A small network was shown many inputs. Here are its activations along a few directions, one row for each input.
Each table varies a few parts of the input and shows all the possible inputs, shuffled.
Descriptions start from the smaller parts, as in this example, which fits no table here: one of 8 places around a ring, together with either a single point or (one of 2 separate values, together with one of 4 places along a line) or one of 9 places along a line.
Shared parts are said once, and a part with two or three values counts as separate values.
(in the rows, 128 means zero)

Other details of the inputs vary at random and push rows far along two fixed directions, the same in every table; ignore that.

Rows:
r1: [129 149 102 163 155 160 137  78 144 127 126 130]
r2: [162  91 107 150 142 172 149 192 150 133 151  79]
r3: [148 166 116 158 141 165 146  94 124 107 139 145]
r4: [147 155 117 155 151 157 126  97 145 126 138 129]
r5: [146  92 122 120 123 147 136 198 142 145 134 102]
r6: [156 130 123 171 158 139 167 113 149 117 108 124]
r7: [119 107 137 109 123 135 108 172 136 139 144  92]
r8: [115 117 155  79 103  95  91 162 127 148 126 126]
r9: [ 94 100 146  85  98  86 113 153 103 124 129 121]
r10: [ 89  97 145  85  98  93 106 152 106 137 124 125]
r11: [155  93 129 126 115 156 143 210 125 133 150  98]
r12: [125 100 166  91 109  60 130 164 127 124  94 128]
r13: [100 124 165  92 114  39 115  93 124 137  72 167]
r14: [ 95  85 138 100 107  98 109 160 109 129 140  98]
r15: [117 185 114 148 149  92 128   4 130 121  91 195]
r16: [104 153 154  85 109  66  87  95 119 132 113 156]
r17: [ 93 114 153  83  97  93 103 157 104 125 134 122]
r18: [149 140  97 173 150 175 164 103 130 123 126 143]
r19: [114 159 119 146 139 160 134  85 122 125 127 151]
r20: [120 163 121 137 141 156 124  90 141 137 118 150]
r21: [153  84 107 155 136 168 154 187 130 122 156  81]
r22: [109 138 129 113 122 109 117 105 129 128 115 140]
r23: [150 105 125 140 127 168 133 188 127 120 165  83]
r24: [110 116 140 115 117  76 106 109 107 128 132 132]
r25: [140 101 136 117 123 113 115 171 135 139 143 101]
r26: [130 166 120 139 141 154 131  99 140 124 125 142]
r27: [158 101 110 147 128 169 162 187 127 115 147 100]
r28: [148 138 128 127 128 120 129 132 135 128 128 134]
r29: [100 137 153  93 103  45 101  88  97 123 114 164]
r30: [160 147 113 153 144 163 144 124 146 136 128 137]
r31: [136 151 105 154 147 174 145 100 146 134 120 140]
r32: [141 160 115 156 140 171 142  98 128 121 134 147]
r33: [111 158 116 157 148 147 128  62 121 117 131 142]
Each input here is: one of 3 separate values, together with either a single point or (one of 2 separate values, together with one of 5 places around a ring).
Changing only the choice among 3 separate values turns r25 into r30. The same change can be made to r33. Which row results?
> r19
Change only the choice among 3 separate values in r18. List by row number the other rows that result.
> r21, r27

Rows:
r34: [ 93 110 145  90 103  67 101 131  91 134 125 147]
r35: [121 150 111 142 134 138 137  99 113 121 132 151]
r36: [130 109 158  95 102  62 112 142 114 135 114 145]
r37: [131  80 124  97 105 161 125 234 141 142 146  84]
r38: [119 159 134 142 134 144 134  94 115 116 128 146]
r39: [111  99 145  95 116  65  95 147 122 152 123 123]
r40: [156 109 111 162 135 184 146 163 130 118 161  88]
r41: [115 154 124 132 136 153 125  95 138 129 112 147]
r42: [155  96 152  95 104 133 128 229 139 126 144  88]
r43: [119 145 121 141 133 142 131  85 130 136 110 155]
r44: [ 87 124 153  74 102  81  94 140 100 127 129 134]
r45: [142 131 130 149 143 105 170  99 139 107  89 145]
r46: [121 148 108 143 134 135 123  88 126 116 141 132]
r47: [116 154 126 140 138 135 115  79 123 113 134 133]
r48: [ 72  96 153  88 109  51 118 112 120 135  80 141]
r49: [156 113  96 146 133 192 157 168 144 142 139 111]
r50: [106 114 161  94 118  79  92 143 130 144 122 115]
r51: [ 90 118 157  82 101  91  96 132 121 143 110 134]
r52: [105 116 157  91 122  83  88 148 131 140 122 115]
r53: [185 118 113 158 135 163 161 170 140 124 135 118]
r54: [153 149 120 141 130 110 141  93 131 126 115 161]
r55: [124 152 116 136 135 140 119  88 125 115 141 127]
r56: [145 158 121 138 134 119 137 100 137 117 115 157]
r57: [116 161 131 136 138 145 129  97 116 113 127 147]
r58: [129 149 130 148 149 127 124  87 142 137 119 137]
r59: [129  77 143 111 102 135 116 216 121 130 162  66]
r60: [129 133 117 150 135 126 125  79 116 121 138 141]
r61: [115 156 123 128 132 153 128  91 141 132 119 148]
r62: [ 87 125 159  76 102  87  98 138 102 127 131 133]
r63: [146 161 139 139 136 123 137  93 133 116 109 151]
r64: [106 109 139  92 117  69  93 143 126 149 124 123]
r65: [107 105 156  97 116  68  93 140 123 149 120 123]
r66: [ 87 119 155  80 100  74  83 122 110 127 138 119]
r67: [125 140 103 144 133 133 126  91 122 120 141 131]
r68: [158 124 104 153 150 178 142 169 158 134 149  98]
r69: [126 136 110 139 133 141 133  96 129 139 114 152]
r70: [148 151 133 145 133 116 139  94 129 122 109 157]
r71: [128 136 117 139 135 143 133  89 128 138 113 156]
r72: [119 155 116 127 133 152 127  95 138 133 118 146]
r73: [127 123 120 154 162 112 152  92 145 122  96 126]
r74: [146 119 119 155 132 182 154 170 122 121 151 112]
r75: [146 163 129 131 136 125 135  99 137 116 115 152]
r76: [181 124 108 153 134 171 162 176 147 121 139 113]
r77: [150 118 114 151 133 204 156 174 149 137 138 100]
r78: [153 116  96 147 134 197 154 173 146 138 140 107]
r79: [100 100 140  96 102  64  92 127 101 132 135 126]
r80: [136 143 110 146 148 122 130  92 140 142 124 141]
r81: [117 158 113 139 134 140 135  96 117 117 132 152]
r82: [113  61 138 111 113  97 135 191 120 114 130  73]
r83: [122 149 129 144 134 136 121  83 122 115 136 127]
r84: [113  66 146 106 111 112 151 214 116 119 128  89]
r85: [117 156 129 146 133 141 138  92 115 121 127 148]
r86: [162 107  95 156 135 179 149 162 131 123 165  92]
r87: [161 128 110 150 151 187 140 172 159 132 150  92]
r88: [124 147 111 139 135 130 139  88 109 125 130 158]
r89: [130  77 143 103 105 130 126 216 105 134 153 100]
r90: [147 156 136 145 133 125 145  99 134 122 113 148]
r91: [173 136 128 147 140 176 153 171 147 113 133 110]
r92: [137 138 123 149 152 120 125  84 135 139 121 149]
r93: [124 157 129 136 147 129 116  86 147 133 125 139]
Describe the family of inputs behind these rows.
> one of 5 separate values, together with either a single point or one of 11 places around a ring
Changing only the choice among 5 separate values turns r62 into r42. The same change can be made to r84. Which row results?
> r45
Change only the place on the ring of 11 in r40. List by row number the other rows that result.
> r46, r47, r55, r59, r60, r66, r67, r79, r83, r86
Change only the choice among 5 separate values in r77. List by row number the other rows that result.
> r58, r59, r85, r90
Change only the choice among 5 separate values in r64. List by row number the other rows that result.
> r35, r67, r76, r78

Rows:
r94: [150 112 126 133 128 157 162 176 147 127 110 118]
r95: [131 163 127 154 151 124 151  69 138 124  89 169]
r96: [126 139 116 165 148 116 158  69 118 105 111 149]
r97: [136 123 109 160 140 134 166 102 124 107 116 135]
r98: [144 101 112 142 121 158 150 165 122 129 145 110]
r99: [158  98 155 102 115 131 132 230 150 133 131  91]
r100: [ 83 135 127 105 114 144 111 114 109 124 142 124]
r101: [148 169 131 136 145 140 131  93 148 136 110 160]
r102: [166 123 127 133 126 159 141 179 132 127 149 118]
r103: [180 129 116 157 135 178 168 173 140 110 141 112]
r104: [120 154 117 167 149 117 135  40 113 109 121 153]
r105: [156 129 138 146 136 161 154 163 145 121 117 118]
r106: [116 145 128 129 120 173 114 134 116 125 160 114]
r107: [ 82 129 153  75  92  38  99  84  94 134  98 179]
r108: [139 144 122 167 147 133 157  81 120  99 120 139]
r109: [154 105 117 148 138 146 138 161 130 121 155  95]
r110: [174 108 101 168 145 170 175 168 142 110 140  96]
r111: [ 94 147 134  98 113 133  92 118 116 123 150 121]
r112: [ 89  65 162  52  94  25  77 186 126 157 113 102]
r113: [159 119 117 140 126 154 135 165 129 128 153 109]
r114: [133 154 121 136 138 142 143  91 140 137  97 166]
r115: [126 127 132 124 120 114 132 127 112 130 123 149]
r116: [130 105 120 147 147 134 139 133 141 136 124 112]
r117: [149 154 125 156 157 132 146  88 155 119 109 137]
r118: [142 109 123 140 137 156 139 164 141 146 132 109]
r119: [145  89 136 124 115 134 155 205 119 120 135 103]
r120: [137  65 122 132 125 136 143 201 116 125 153  79]
r121: [ 66 100 156  51  84  56  49 150 102 149 143 116]
r122: [128 126 101 165 145 136 153  82 122 115 123 138]
r123: [109 128 121 136 129 166 107 127 113 128 158 112]
r124: [159 123 122 152 140 139 153 140 132 108 136 112]
r125: [ 39 128 150  74 103  43  61  64  85 147 121 158]
r126: [142 155 116 148 137 117 153  86 127 114 109 164]
r127: [102 105 129 107 113 167 116 193 113 127 166  83]
r128: [141 145 128 164 154 139 153  91 145 115 109 134]
r129: [126 146 121 118 118 165 108 144 129 131 159 116]
r130: [140 148 105 155 140 133 138  87 127 129 127 151]
r131: [ 87 140 162  58 102  22  79  91 122 155  81 180]
r132: [ 94  81 165  46  86  35  73 184 125 165 112 115]
r133: [112 145 130 114 122 166 106 142 123 119 165 106]
r134: [146 134 141 128 131 152 133 148 140 135 119 132]
r135: [130 114 131 121 132 106 115 136 146 138 124 113]
r136: [178 132 122 149 141 181 161 180 162 124 124 111]
r137: [ 97 143 128 111 123 119  84  97 117 136 150 130]
r138: [156  99 146 112 111 126 141 211 126 120 143 101]
r139: [148 163 114 163 156 167 154  86 143 133 106 164]
r140: [131 176 121 143 147 119 119  44 145 137 106 168]
r141: [152  98 106 148 137 145 146 161 132 123 145  99]
r142: [ 80  57 161  58  91  37  88 182 117 152 110 103]
r143: [135 110 122 132 129 114 125 136 123 121 140 112]
r144: [106  82 119 108 109 161 113 195 118 140 161  83]
r145: [121 171 130 151 148 121 122  40 134 134 106 167]
r146: [112 170 110 132 132 148 112  78 126 132 139 150]
r147: [152 129 128 128 133 132 147 154 153 132 105 131]
r148: [148 129 125 137 126 137 127 142 125 128 149 119]
r149: [121 126 136 129 118 111 118 119 106 125 137 132]
r150: [ 92 173 118 136 134 136 112  49 109 130 133 161]
r151: [122 109 138 132 134 114 121 132 136 132 126 111]
r152: [150 124 123 142 133 124 148 130 128 110 128 118]
r153: [155  92 129 106 109 137 136 217 127 136 145 106]
r154: [148 117 124 135 139 122 146 146 154 130 109 116]
r155: [145 149 100 181 152 164 156  83 122 121 134 144]
r156: [138 140 117 167 159 139 160  89 145 121 103 139]
r157: [116 162 116 148 146 120 132  39 135 138  97 174]
r158: [134 112 135 123 136 110 115 141 146 137 131 108]
r159: [109 176 116 151 142 192 126  77 117 108 153 133]
r160: [139  68 136 116 117 130 150 218 144 132 120  83]
r161: [ 41 138 155  59  87  42  66  70  89 142 115 168]
r162: [128 173 129 147 134 124 135  56 112 116 114 179]
r163: [133 163 131 156 137 124 151  71 116 104 111 164]
r164: [127 116 103 131 130 175 115 158 132 137 160 100]
r165: [160 122 124 146 143 147 149 155 158 123 121 106]
r166: [ 60 154 165  58  93  43  52  76  98 140 130 159]
r167: [131 149 118 151 132 124 162  80 119 109 105 165]
r168: [113 143 113 123 127 174 118 134 129 124 156 113]
r169: [ 96  91 179  44  87  32  64 181 123 160 122 112]
r170: [178 104 133 116 121 182 141 239 159 140 141  88]
r171: [142 171 121 141 134 128 133  72 125 120 117 172]
Changing only one part turns r164 into r125. The same change can be made to r132. Which row results?
> r118
Changing only one part turns r153 into r162. The same change can be made to r131. Which row results?
> r134
Describe the family of inputs behind these rows.
> one of 6 places around a ring, together with either one of 3 separate values or (one of 2 separate values, together with one of 5 places around a ring)
Change only the choice among 3 separate values in r166. List by row number the other rows that result.
> r133, r137
Change only the choice among 2 separate values in r119. List by row number the other rows that result.
> r95
Change only the place on the ring of 5 in r134. List by row number the other rows that result.
> r105, r128, r145, r151
Change only the choice among 2 separate values in r113. List by row number the other rows that result.
> r140
Which other rows agree with r107 in the place on the ring of 6? List them by row number.
> r94, r97, r98, r100, r114, r122, r142, r144, r157, r160, r161, r167
